[  2  21  11  -4  -2  16 -15  -3 -25  -7  -3   5  19  -3  -3 -22  -5  -7
  -3  -4  -6  -2  45   0  -4  -4] : K806
[-11  13 -17   5  16   0   1 -11   4   0  -2 -22  15  21  14  -2   5   8
   7  -5   9  -2 -81   9   3   4] : K394
[ -4  -4   6  -5  -9  49  13 -27  43  -5  10 -10   4 -14  -5   6  41   9
  10 -11   6 -10 -32  -8 -19   9] : K72
[ 30  12  11  -1 -14 -30 -15  -1  -1   2  -6  -1  23   6  19 -11  12  14
  19  -4   6   3  -1  -8   7  17] : K338
[  8   0 -12 -20   9 -41 -26 -34 -53  -4  12 -14   4  -6  30  -1   7 -22
  22   0   3  -1 -10   1  -8 -15] : K749
gone K749: [  0 -20  -4   9 -15 -26   7 -14  -1 -34  -6   3   4 -10  30 -41 -53   1
  -1  12  -8   8   0  22 -12]
[-22]
count K72: [6]
3
count K806: [-4]
4
count K338: [-1]
5
gone K394: [-11   0 -81  -5   5   4   1  14   7   8   5  16 -17   9  -2  21   3  -2
 -11   4  15  -2   9  13   0]
[-22]
count K394: [9]
2
gone K72: [-11  10  -4  -5   6   9  13   6  -5 -32   9   6  49 -27  -9  10   4  -5
  -8  -4  41 -10 -10 -19  43]
[-14]

[ -5   2 -31 -14  30  -9  34   4  29 -39] -> K286
[ 21   3  37  33 -28  19  -5 -35   4 -25] -> K870
[-14  -3 -77 -50  53 -51  35  88  23  60] -> K74
[  4  -1  50  22 -55  37 -18 -38 -27 -45] -> K646
[-29  -2  -9 -14  -2  11  16  14 -21  12] -> K267
[ -5   2 -31 -14  30  -9  34   4  29  34] -> K773
[ 19  33   5  23  -1 -14  -2  -2 -14 -14] -> K299
[  0 -36   8   1   1  13 -13 -19  13   5] -> K905
count K773: [34]
2
gone K299: [-14   5  19  -2  23  33 -14 -14  -2]
[-1]
gone K646: [-45 -55   4 -27  50  37  22 -18  -1]
[-38]
count K299: [-13]
0
gone K646: [-45  37  50  22 -55  -1 -38   4 -18]
[-27]

[ 34  26 -38  29  39  -7 -78 -60  41] : K211
[ 34  26 -38 -18  39  -7 -18 -18 -18] : K634
[-60  28  69  29  -4  28  -2  -7  -1] : K222
gone K222: [ -4  28  29  -1  69  28 -60  -2]
[-7]
gone K222: [ 29  -4  -1  28 -60  69  -7  28]
[-2]
count K634: [-18]
4

[ 26  -7  -9 -85  21  -1  16   3] -> K642
[ -4  45 -17   7   9  -1  -6  45] -> K459
[-15 -19  16  -5 -10 -37 -38  -9] -> K203
[-70   3 -44  41  20  -5  54  36] -> K298
[-92 -17  -6 -16 -11  53  54  64] -> K694
[-43 -11   5 -17  23   9 -45 -20] -> K723
[ -6 -15 -29 -86  -7 -23  39 -86] -> K557
[-17  19 -46  75   6  12 -60  33] -> K25
[ 20  18 -28  23 -19  14  12  80] -> K868
gone K203: [ 16 -10 -15  -5  -9 -38 -37]
[-19]
gone K694: [ 64 -11 -92  -6  53 -17 -16]
[54]
gone K203: [ -5 -10 -37  16 -15  -9 -19]
[-38]
count K557: [-5]
0

[ 65 -25  65  65 -25  23 -64 -57  65 -63  64 -35] = K836
[ 58  74  52 -51  29  58 -52 -70  28 -44  -8  52] = K856
[ -8   1  66  54  13 -35  54  69  29  17 -73 -32] = K914
[ 59  30  54 -34 -47 -40  72 -21  51 -33  -6  36] = K275
[-66 -68 -79  38 -31  33  20 -72  56  51 -41  41] = K543
[ -7  71  72   6  74  75  51 -54  -7 -57  32 -41] = K753
[-64 -77  17 -19  60  54  76  76 -15 -35 -19 -44] = K553
[ 75 -23  49 -65  45  67  18  66 -57 -16  25  64] = K506
[ 22  14  60 -32 -26  51  22  66  17  17  65  14] = K402
[ 57  61  61  44 -29  57  57  57  51  24  61  61] = K622
count K836: [65]
4
count K402: [14]
2
gone K506: [ 49  67  45 -16  64 -57 -65 -23  25  18  75]
[66]
count K856: [52]
2
gone K275: [ 51  30 -40  -6 -21 -47  36  72 -33  54  59]
[-34]
count K622: [61]
4
gone K275: [ 59 -40 -34  72  -6  36 -47  30  51 -33 -21]
[54]

